These are the activations of a small neural network, seen along a few directions. Each row is one input.
In each table, some parts of the input vary, and every possible input appears once, in random order.
Descriptions start from the smaller parts, as in this example, which fits no table here: ring(8) and (point or line(9) or (values(3) and line(6))).
Shared parts are said once, and a part with two or three values counts as separate values.

A family of inputs:
row 1: [ 20 -11  12  29  24  21  -9  14   6 -14   0 -76]
row 2: [ -6 -21 -24 -42 -42  -3 -27  13 -19  68 -34 120]
row 3: [ 41 -62 -23  22  29  58   5   5  20  18 -71  25]
row 4: [ 28 -49 -37  30  28  41  12  -6 -22  25 -93  20]
row 5: [ 15  -3  22 -59  -3 -17 -25  31  44   3  57  21]
row 6: [ -2   1   0  33  24   6  14 -10 -28 -15 -31 -71]
row 7: [ -7   7   2 -23 -49 -20 -59  34   3   5  54  -3]
row 8: [-36  37  24   9  16  -1  47 -57  33 -47  28 -24]
row 9: [ -4 -12 -16   0 -47  -1 -27  23   0  29   8  59]
row 10: [ 18 -13  -6 -56  -6 -21 -20  29   8  42  -5  86]
row 11: [  8  -2  -3  39  22   5   0   1 -35  -8 -28 -77]
row 12: [  0  15  17  24  22  10  30 -14  17 -38  16 -45]
row 13: [-29  40   1  22  12 -13  38 -40 -16 -33   1 -38]
row 14: [ 29 -25   8 -60 -10   2 -20  27  44  35  14  80]
row 15: [-17  14 -11 -21 -45 -39 -56  33 -33  12  37   4]
row 16: [ 11  -8  15  22  25  21   5   3  15 -22  -2 -69]
row 17: [-11  -2 -26  -3 -48 -20 -28  15 -36  35   1  56]
row 18: [ 11   8  10 -59  -6 -38 -29  26   5   9  45  21]
row 19: [-46  46  10  17  15 -16  52 -69  -7 -38   3 -24]
row 20: [-18  30  16  12  11   3  31 -26  25 -41  28 -38]
row 21: [ -2 -32 -15 -40 -41  19 -22  16  17  60 -18 122]
row 22: [-12  25   1  34  22  -6  37 -28 -25 -30 -10 -45]
row 23: [ 10   3  19  29  24  13  21  -5  14 -32  13 -51]
row 24: [ -1  13   3  40  23  -2  28 -18 -28 -25 -14 -52]
Q: Changing only one part turns row 5 into row 18. The same change can be made to row 16. Which row results?
A: row 6
Q: Describe the family of inputs behind these rows.
A: values(2) and (point or ring(5) or line(6))
Q: Change only the values(2) part in row 7. List by row number the other rows that result.
A: row 15
Q: Change only the values(2) part in row 3. List by row number the other rows that result.
A: row 4

A family of inputs:
row 25: [  9 -26 -32 -26 -19 -11 -12   7 -22  44 -35  95]
row 26: [ 14 -20 -15 -43 -16 -19 -20  24   5  34  -5  85]
row 27: [ 18 -21 -16  32  31  38  22 -17   1  -5 -46 -32]
row 28: [ 11 -42 -16   5  10  36 -11   5   4  27 -50  16]
row 29: [  4   3  12   6  -9   2 -18  17  28 -21  40 -21]
row 30: [  4  -2  -1  27  -9   2 -14  13   0 -10   9 -21]
row 31: [-22  22  17 -14 -36 -25 -13  -4  -4  -8  51   1]
row 32: [  8   7   0   7  21  -6  -1   5 -15 -17   5 -46]
row 33: [-15  21  -4 -61 -50 -31 -20  -2  17  29  37  99]
row 34: [ 15 -10   7   3  -3  -8 -16  17 -13   7   8 -17]
row 35: [  7  -8   0 -18  -3 -12 -32  27  -6  14  -4  -4]
row 36: [ 15 -11   0 -61 -17 -19 -23  24  34  29  23  81]
row 37: [  7  -5  13 -36  -4 -14 -33  29  23   5  25  -6]
row 38: [-19  28   8 -39 -48 -20 -19   8  10  20  43  48]
row 39: [-43  42  14   1  -8 -25  24 -20  -1 -35  50 -34]
row 40: [-29  22   8 -36 -39 -27 -28   3   4   2  40  11]
row 41: [-51  51  23   6  11 -28  42 -53  12 -38  46 -29]
row 42: [ -5  24  19  20  39  -7  36 -31   1 -32  -5 -45]
row 43: [ -6   9 -10  36  20   1  29 -12 -32 -14 -31 -45]
row 44: [-36  32   9   8 -41 -13 -10  -6   7 -26  54  -2]
row 45: [  1  12   7  17  23  -5  20   1 -11 -25   3 -52]
row 46: [-32  39   9  -9 -11 -24   3 -16  -6 -30  51 -28]
row 47: [ -3  -5 -19  45 -12  10  -6  -4 -23  -1 -26 -12]
row 48: [  1  17  19  -2  23  -6  15   3  16 -36  35 -52]
row 49: [ 17 -52 -23 -22   0  34  -1   6   9  45 -49 108]
row 50: [ 15  -2  13 -37 -13  -7 -23  36  28  21  29  31]
row 51: [  1   5 -16  25  18   0   8 -10 -36  -8 -30 -39]
row 52: [ 14  -9  -2 -20 -12  -6 -20  35  -1  29   1  35]
row 53: [ 17  -6  20 -16  -3 -10 -19  20  16  -3  38 -18]
row 54: [ 21 -41 -10  25   9  39   5  -5   0  21 -40   0]
row 55: [  9  13  13 -11  21  -7  -8   8  12 -28  37 -45]
row 56: [ 12 -34 -19  50   1  50   8  -8  15   4 -43  -5]
row 57: [  9  -5   9  41  44  42  61 -50  11 -32 -61 -29]
row 58: [ -6  27  30   1  39  -7  34 -29  28 -42  28 -46]
row 59: [ 12 -16  -8  41  32  39  43 -20   5 -16 -50 -38]
row 60: [-11  21   3  39  36   0  46 -43 -20 -22 -39 -37]
row 61: [  1 -12 -18  -1  -6  -3 -24   9 -31  23 -36   4]
row 62: [  9 -13 -20  -3 -15   3 -14  16 -28  38 -30  44]
row 63: [ 17 -42 -13   2   3  45   0  15   5  42 -45  56]
row 64: [  9 -13 -10  19  -6  -1  -9  -1 -38  16 -25  -9]
Q: Changing only one part turns row 25 into row 60. The same change can be made to row 49. Which row results?
A: row 57
Q: Describe the family of inputs behind these rows.
A: line(5) and line(8)
Q: Change only the line(5) part in row 37. List by row number the other rows that result.
A: row 28, row 35, row 40, row 61
Q: Change only the line(8) part in row 32. List by row number the other rows that result.
A: row 26, row 30, row 34, row 35, row 42, row 45, row 52
